A small network was shown many inputs. Here are its activations along a few directions, one row for each input.
In each table, some parts of the input vary, and every possible input appears once, in random order.
A made-up example of a description, with smaller parts first: line(4) and (point or ring(9) or (values(3) and ring(5))).
Shared parts are said once, and a part with two or three values counts as separate values.

Other details of the inputs shift rows strongly along three fixed directions, in all tables alike. That doesn't count.

Table:
R1: [-20  -5   1 -24 -51  -4 -30  -9 -17  -8  -5  38   7]
R2: [  6 -28  -3 -28  30  29   5  15 -66 -34  39   2 -17]
R3: [ 15 -45  -5  10   4  24   4  17 -48 -43  34  -1 -18]
R4: [-11 -46 -15 -27 -55  12 -21  -7 -14 -10  -6  46  34]
R5: [ 34 -29 -18 -58 -24 -55 -20  -5  35   4 -73 -11  27]
R6: [-35  41  -6   2   8  26  10 -37  -9  71 -26  29  12]
R7: [-14  14   3  14  50  38  11  18 -48   5  37 -17 -18]
R8: [-14 -25   2 -31 -61  -1 -35  -9 -30 -15 -11  39  24]
R9: [  3 -54  -6 -12  -7  -4 -22  20 -39 -46  59  -5 -22]
R10: [ 42 -21 -27 -52 -29 -46 -44   9  45   2 -59  -5  29]
R11: [ 23  50  32  22  57 -18  17  16  58  15 -29 -45 -27]
R12: [ -8 -19 -20 -16 -45 -11 -21 -21 -21   3  -5  42   8]
R13: [ -8 -21 -19 -14 -45  -5 -40 -15   0   7  15  38  13]
R14: [-17 -13   8 -70 -41  17 -33  -5 -44   0 -10  43  22]
R15: [-32  40  -2  23 -20   3   1 -38  43  56 -10  41   9]
R16: [ 22  34  30  20  53   0  31  20  54  10 -30 -67 -16]
R17: [ 29  11  -2  -9   5 -22  13 -15  61  49 -76 -26  15]
R18: [-14   7   2  35  27  18  26   9 -16 -31  51  -2 -12]
R19: [ -8   4   5  39  22  17  23   7 -27  -9  51 -27 -17]
R20: [ 61 -38 -11 -28  25 -27 -18  40  14 -45 -22 -51  13]
R21: [ -4  14  -4  41  24  18  14   7 -21 -20  58 -14  -9]
R22: [-34  27   8  12 -28  20  -5 -26   5  17   0  27  24]
R23: [ 36 -35   0 -62  52 -12  -8  51  -9 -34 -39 -34  -5]
R24: [ 56 -30  -1 -21  38 -37  -9  28  21 -32 -25 -36 -23]
R25: [ 10 -35  -4 -38  14  23 -15  27 -71 -35  42   0  -8]
R26: [ -6  -4  10  44  22  34  32  16 -27 -15  38  -3 -23]
R27: [-21 -18  -9 -38 -59   1 -43  -9  -8 -23   2  44  17]
R28: [-14 -27  15  -2  -2  16  -1  17 -41 -55  46 -12 -15]
R29: [-23  49  -3  37 -25  -2   8 -32   4  61  -4  24  17]
R30: [-34  39  25  44  26  22  33  -2 -11  -8  48 -19 -24]
R31: [-19  13  14  47  25  30  45   1  -3   8  32 -14 -21]
R32: [-22  38  -3  38 -18  11  18 -45   2  57 -15  29  13]
R33: [-32  47  -1  28 -22  -4  14 -32  20  56 -18  37   6]
R34: [-23  30   1  34 -24  18  15 -31  12  64  -1   8  13]
R35: [-22  27  23  50  29  49  25   5  -6 -13  46 -14 -14]
R36: [ 29 -14  11 -35  23 -30  -8  36  26 -44 -23 -49 -17]
R37: [-29 -19   3 -63 -36  18 -41   0 -45   1 -17  40  22]
R38: [-29  31  -2  30 -15   8  23 -46   9  52  -7  15  11]
R39: [ 11  47   4  -3  10 -45  24 -15  82  63 -84 -22  21]
R40: [-25  46  26  53  28  26  30   2 -20 -10  46  -9 -26]
R41: [-21  28  -6  33 -18  28  14 -43  18  54 -10  28  23]
R42: [-14  15  14   3  49  37  31  14 -43  -6  40  -1 -22]
R43: [-16 -38 -24 -34 -57 -14 -26 -24 -22  -7   0  37  10]
R44: [ 28 -13  -3 -64 -30 -41 -39   8  47 -13 -72  -1  38]
R45: [ 48  33  12  38  59  -4  30  25  44  27 -32 -64 -14]
R46: [  6  58  15  -4   8 -24  -8 -16  96  55 -68  -9  11]
R47: [ -4 -30 -12   0   4  11  -5  21 -25 -57  47   8 -19]
R48: [ 11 -40 -13  -5  -9  -3 -20  28 -51 -50  47   1 -18]
R49: [-24  40 -13  28 -16   7  12 -44  18  44  -5  29  20]
R50: [ 50 -42   0 -29  23 -32  -2  42   6 -46 -36 -33  -1]
R51: [ -5 -21 -11 -12 -47 -15 -36 -12 -15  15   8  39   8]
R52: [ -5  32   9  63  33  24  32   3 -23   9  43 -21 -18]
R53: [-24 -37 -17 -36 -59 -15 -23 -11 -17  -9   0  42  11]
R54: [ -2 -31  -9   1  -2   0  -6  19 -38 -40  55 -13 -21]
R55: [ 40  39   8  31  67 -23  38  12  40  10 -32 -55 -17]
R56: [ 41 -18 -17 -38  -8 -33 -18  -5  43   5 -72 -10  37]
R57: [-21  22 -20  14 -26   7  -4 -38  12  28   2  35   9]
R58: [-22 -29  -8 -20 -47  -6  -7 -15 -16   1  -4  32  20]
R59: [-27  21  -6  17 -30  -5   4 -27  -3  38  11  15  15]
R60: [-16  18   8  43  34  10  28 -16   1  10  42 -14 -35]
R61: [ 48 -22   1 -20  34 -37   7  42  15 -41 -30 -37  -8]
R62: [-13 -16   6 -16 -53  14 -24  -7 -19  -1 -11  34  17]
R63: [ 38 -34   6 -30  34 -40  -2  35  35 -33 -21 -41 -20]
R64: [-13 -43  13 -21 -10   4 -22  20 -33 -58  52   2 -25]
R65: [ 61 -31  -5 -15  34 -12  -7  42  24 -32 -21 -57   7]
R66: [-20  16 -13  15 -23   7  -9 -40  19  35   5  39   4]
R67: [-18  23   9  55  39  31  39   2  -8 -11  44 -10 -10]
R68: [ 36  16  15  12  55 -29  17  25  48   2 -28 -37 -25]
Description of these inputs: line(4) and (values(2) or (values(3) and line(5))).
Q: The inputs of R16 and R17 match in every part but the line(4) part. If R11 is changed in the same way as R16 into R17, which row does it become?
A: R24
Q: Change only the values(2) part in R23. List by row number the other rows that result.
A: R42
Q: Change only the values(2) part in R6. List by row number the other rows that result.
A: R2

Table:
R69: [ 44 -42  -7 -12  12  -9   3  22  -5 -45  -4 -36   6]
R70: [-19 -26   9 -11 -29  11 -22   1 -21 -37  28  24  -1]
R71: [ 23  -4   1 -51  -4 -33  -8   5  29  23 -77  -5  18]
R72: [  7  43  14  32  64  27  30  13  -5  11  17 -31 -20]
R73: [ 38 -25  -5 -13  19 -28  -8  27  10 -28  -1 -33 -22]
R74: [-10   1  -6 -36 -44  -5 -24 -21 -11  31 -41  45  30]
R75: [ -2 -47 -18   3 -33  13 -10   2 -43 -33  22  17   8]
R76: [-11 -15 -10   7 -13  -7  -8   1 -33 -16  42   9  -9]
R77: [  2  47   5  38  29 -15  21 -23  50  51 -19 -14 -11]
R78: [-26  -7  10  -1 -27  11 -13   5 -29 -30  37  15   1]
R79: [-45  59   0  29  -4  42   8 -41  -4  78   9  31  15]
R80: [ 16  15  12 -25 -14 -25 -15   5  53  14 -54 -14  11]
R81: [ -4 -17 -18  -1 -50   1  -9 -20   4  31 -18  38  36]
R82: [-25  12 -10  41  12  16  18 -16 -18  -3  57  17 -25]
R83: [ 13 -19   9 -28  35  -8  15  23  -3 -19 -16 -32 -15]
R84: [  0  25  15  27  47   9  22  19  27 -28  17 -29 -21]
Q: What do these inputs look like to the network?
A: values(3) or line(5) or (values(2) and line(4))
Q: Change only the line(4) part in R82. List by row number the other rows that result.
A: R73, R76, R77
Q: Change only the values(2) part in R80. List by row number the other rows that result.
A: R73

Table:
R85: [-22  29   0  41 -16   0  12 -30  28  33  10  13   3]
R86: [-16  36  -2  24  -1  13  12 -26   5  45  -2  12   8]
R87: [ 27 -53  -7 -22  19   8 -12  40 -42 -64  30 -22 -12]
R88: [ 40 -35 -14 -31 -17 -42 -26  15  38 -29 -37 -13  10]
R89: [-17 -15 -11 -40 -52  -6 -36 -19 -15  12 -14  44  24]
R90: [-17 -14  -2 -40 -54   1 -33 -15 -10  11 -21  42  26]
R91: [ 35 -18  -5 -11  -9 -41 -13  14  41 -18 -31 -24   5]
R92: [ 13  33  21   6  45  -3  25  15  35   5 -28 -39  -8]
R93: [-17  23   2  15 -14  17   6 -23   2  38 -11  19  16]
R94: [ 18  32  11   9  50 -14  18  13  34  14 -21 -35 -16]
R95: [-20  29  -3  25  -3   6  19 -28   5  48  -4  14   0]
R96: [-28  11   2  49  21  38  27  -5 -48  -4  71  10 -24]
R97: [ 11  -8  13  28  55  25  33  32 -26 -46  38 -41 -26]
R98: [ 22  -4   2 -35   9 -17 -15  19  21  -5 -36 -18   6]
R99: [-29 -45  -7 -18 -32  15 -19  -1 -67 -40  56  38 -14]
Q: What do these inputs look like to the network?
A: values(3) or (values(2) and line(6))
Q: Change only the values(2) part in R93. List by row number the other rows that result.
A: R90
